Each row below holds a small network's activations on one input, seen along a few directions.
In each table, some parts of the input vary, and every possible input appears once, in random order.
Descriptions start from the smaller parts, as in this example, which fits no table here: line(6) and (point or ring(9) or (values(2) and ring(5))).
Shared parts are said once, and a part with two or three values counts as separate values.

Table:
row 1: [ 49 -38 -34  -3 -22 -54   8   6 -49 -51 -40  33   8  17  -4  48]
row 2: [  5 -56  32 -36  -2 -70  40 -18 -42 -42 -34  22  21 -20 -15  31]
row 3: [ -1  15  10  -8  21  17   8  -9  36  13  12 -29 -32   8  12  -8]
row 4: [ -6   5  -5  30  -5  34 -13  32   3  12  29   4  23  -1   9 -29]
row 5: [ -8  28 -26  14  -1  25 -12  15  11  19  29 -16  33 -10  12 -20]
row 6: [-30  11  27 -25  14  19   9 -18  28 -16  11 -21 -27  18   7 -10]
row 7: [-22   8  30 -12  -2  19  -4 -19  24   3   1  -8  -6  35   2 -22]
row 8: [ -8  -7   6  -4  -5  34 -21  11   1  15   8   8   5  10  11 -39]
row 9: [ -9  45 -17  12  12  25  -5  13  10  26   3   1  12 -19  10  -9]
row 10: [ 21 -48 -30  24 -26 -72   2 -11 -36  -3 -31  17 -20 -27 -51  52]
row 11: [  8  36   7   8  17  24 -12  -3  14  23  12 -11 -15 -12   6   6]
Describe the family of inputs behind these rows.
Answer: values(3) or ring(8)

Table:
row 12: [-22  22   2 -10  20  24   4 -12  46  19  21 -38 -35   5  12 -18]
row 13: [ 31  17 -20  11  10   5 -15  -2   2  13 -14   5 -43  -5  -2  27]
row 14: [-30  10  18 -17   3  19  -3   0  -5   9   3  13  39 -10   9 -32]
row 15: [ -9  20   5  11   1  19 -16 -20  36  17   7 -18 -46  24 -12   4]
row 16: [ 13 -59  20 -33  -8 -94  33 -44 -34 -42 -43   5 -30 -14 -38  64]
row 17: [  4 -16 -34  25 -23  -2  -9  34 -27 -20   8  21  36  -4   2  -4]
row 18: [-28  28   7   1  10   2   3  -7   7  34  -4  -4   8 -37 -12  -7]
row 19: [  8 -10 -10  28  -4 -12  -4  10 -11  39   7   2  11 -42 -20   0]
row 20: [ 10 -76  29 -41 -11 -76  42 -21 -41 -64 -50  32   3  16 -17  34]
row 21: [  4 -27   1  12 -13   3 -12  23 -22  13  10  19  43 -16   3 -25]
row 22: [ 30   2 -34   8 -19  -5  -9  18 -18 -17  -8  14  30  23  17   4]
row 23: [-12   6  21  -3  -8  36 -17  -7  20  -7   6  -6 -15  53   9 -28]
row 24: [-22  19  45 -21  20  37  12   0  19  -7  28 -12  21   7  24 -26]
row 25: [ 34  15 -48  22  -6 -19  -8   1  -6   7  -9  -3   1  -4  -7  34]
row 26: [-21  37  34  -1  28  16  15 -10  32  17  21 -27 -10 -21   6  -2]
row 27: [-22   8  16 -30  12  43   2   0  32  -5  24 -26  -4  31  27 -46]
row 28: [ 26   3  -5  -3  -1  22 -14  16 -13 -11 -14  20 -12  26  21  -4]
row 29: [  8   0 -46  40 -11 -16  -4  20 -16   6   8   4   4 -28 -22  24]
The inputs of row 14 and row 18 match in every part but one. If row 21 is changed in the same way as row 14 into row 18, which row does it become?
Answer: row 19
Describe the family of inputs behind these rows.
Answer: values(2) and (point or ring(8))
Change only the values(2) part in row 28. List by row number the other rows that result.
Answer: row 13
Change only the values(2) part in row 24. List by row number the other rows that result.
Answer: row 26

Table:
row 30: [ 36 -11 -24  -4  -4 -34  30  24 -45 -39  -6  10  60 -12  11  32]
row 31: [-58  14  51 -20  32  59   4  -2  39  21  39 -28  12  11  22 -59]
row 32: [ 21 -49  22 -44   4 -87  53 -36 -10 -26 -67  -4 -46  10 -19  39]
row 33: [-34  20  55 -18  25  65  -3  -1  49   5  34 -25   9  15  34 -67]
row 34: [-25  18  52 -27  14  77  -4   6  43  15  40 -13   2  32  46 -61]
row 35: [-75  22  45 -19   3  41  13  -8  39  14  39 -28  20   3   3 -62]
row 36: [-18  41 -26  39  24  31 -17   8  30  65  33 -32 -14 -37  -8  -4]
row 37: [ 27 -37 -46   2 -29 -41   9  31 -31 -61  -6  11  41  11   2  29]
row 38: [-23  38  39 -26  16  68 -17   5  38  -1  32 -13   2  51  41 -62]
row 39: [  8  48 -20  42  18  38 -23   9  40  47  28 -30 -16 -30   4 -13]
row 40: [ 43 -74 -29  36 -49 -29 -22  29 -79  -2 -24  55  36  -4 -45   2]
row 41: [ 10  73 -50  29   9  59 -37   8  28  34   1 -13 -28  15  12   2]
row 42: [ 10 -41  46 -16 -15 -84  20 -55 -19 -32 -53  18 -15  15 -42  70]
row 43: [ 13 -39  32 -12   0 -66  31 -20 -37 -55 -38   8 -63  -9 -25  64]
row 44: [-34  49 -31  41  -4  14 -10   3  31  57  31 -32  -7 -46 -27  -6]
row 45: [ 19  66 -36  35  10  43 -37  16  30  39  25 -17 -23   7  11  -8]
row 46: [ 17 -60  -2 -26   8 -73  41 -39  -9 -48 -37  23 -49   0 -43  71]
row 47: [ 15 -55  15 -57  -4 -82  14 -58 -34 -34 -35  -7 -34 -19 -28  55]
row 48: [-33  46  26 -36  14  85 -15  -5  35  -5   7  -8  -3  59  43 -57]
row 49: [ 16  47 -24  35   7  50 -23  17  33  58  35 -18 -24 -13  16  -5]
row 50: [ 24  -3 -22   1   0 -42  24  11 -57 -21 -21  42  67 -37  12  22]
row 51: [ 19 -38 -19  10 -24 -43 -13  37 -68   2 -42  71  55 -55 -10  13]
row 52: [ 22 -76 -55  35 -56 -49 -18  19 -46 -35 -15  32  19  33  -7   6]
Describe the family of inputs behind these rows.
Answer: values(5) or ring(6) or (values(2) and line(6))
Which of the alternatives is row 43?
Answer: values(5)

Table:
row 53: [ 13  20  -9   5  -1  26 -15  19 -12   7  -1  18  29   3  19 -14]
row 54: [ 35 -42 -12 -16 -17 -49  10 -15 -25 -53 -38  16 -26  38  -8  43]
row 55: [-16  12  29 -16  15  26  -1 -15  30  15  12 -21 -24  11   9 -22]
row 56: [ 12  11 -20  26  -1  11  -9  19  -1  12  14  -1   8 -11   2   1]
row 57: [-23  12  11 -10  -1  18   3   2  11  -4  12  -6  28  13  14 -27]
row 58: [ 11  10 -19  12   0  20 -11  24  -6   7   7   9  13  -6  14 -11]
row 59: [ 11 -29  17 -30   9 -71  42 -23 -31 -33 -34  10   3 -31 -16  51]
row 60: [  2  24 -35  29  -5  -1 -14   4   3  23   4  -5  -7 -18 -15  15]
row 61: [-25  24  36 -17  18  29  -2 -23  35  16   2 -16 -35  14   3 -16]
row 62: [  9 -68  -1   7 -31 -58   3  -1 -49 -14 -28  34  14 -16 -36  19]
row 63: [ 12  13 -34  27  -3   2 -12  11   3  26   9  -7   0 -17  -6   6]
row 64: [-22   4   9 -10   5  21   4   3  16  -4  19 -13   7   9  12 -26]
row 65: [-19   7  28  -8  11  26   2  -5  25   2  21 -17  -9  11   9 -20]
Describe the family of inputs behind these rows.
Answer: values(3) or (values(2) and line(5))
Change only the values(2) part in row 64. List by row number the other rows that result.
Answer: row 58
Change only the values(2) part in row 60. List by row number the other rows that result.
Answer: row 61
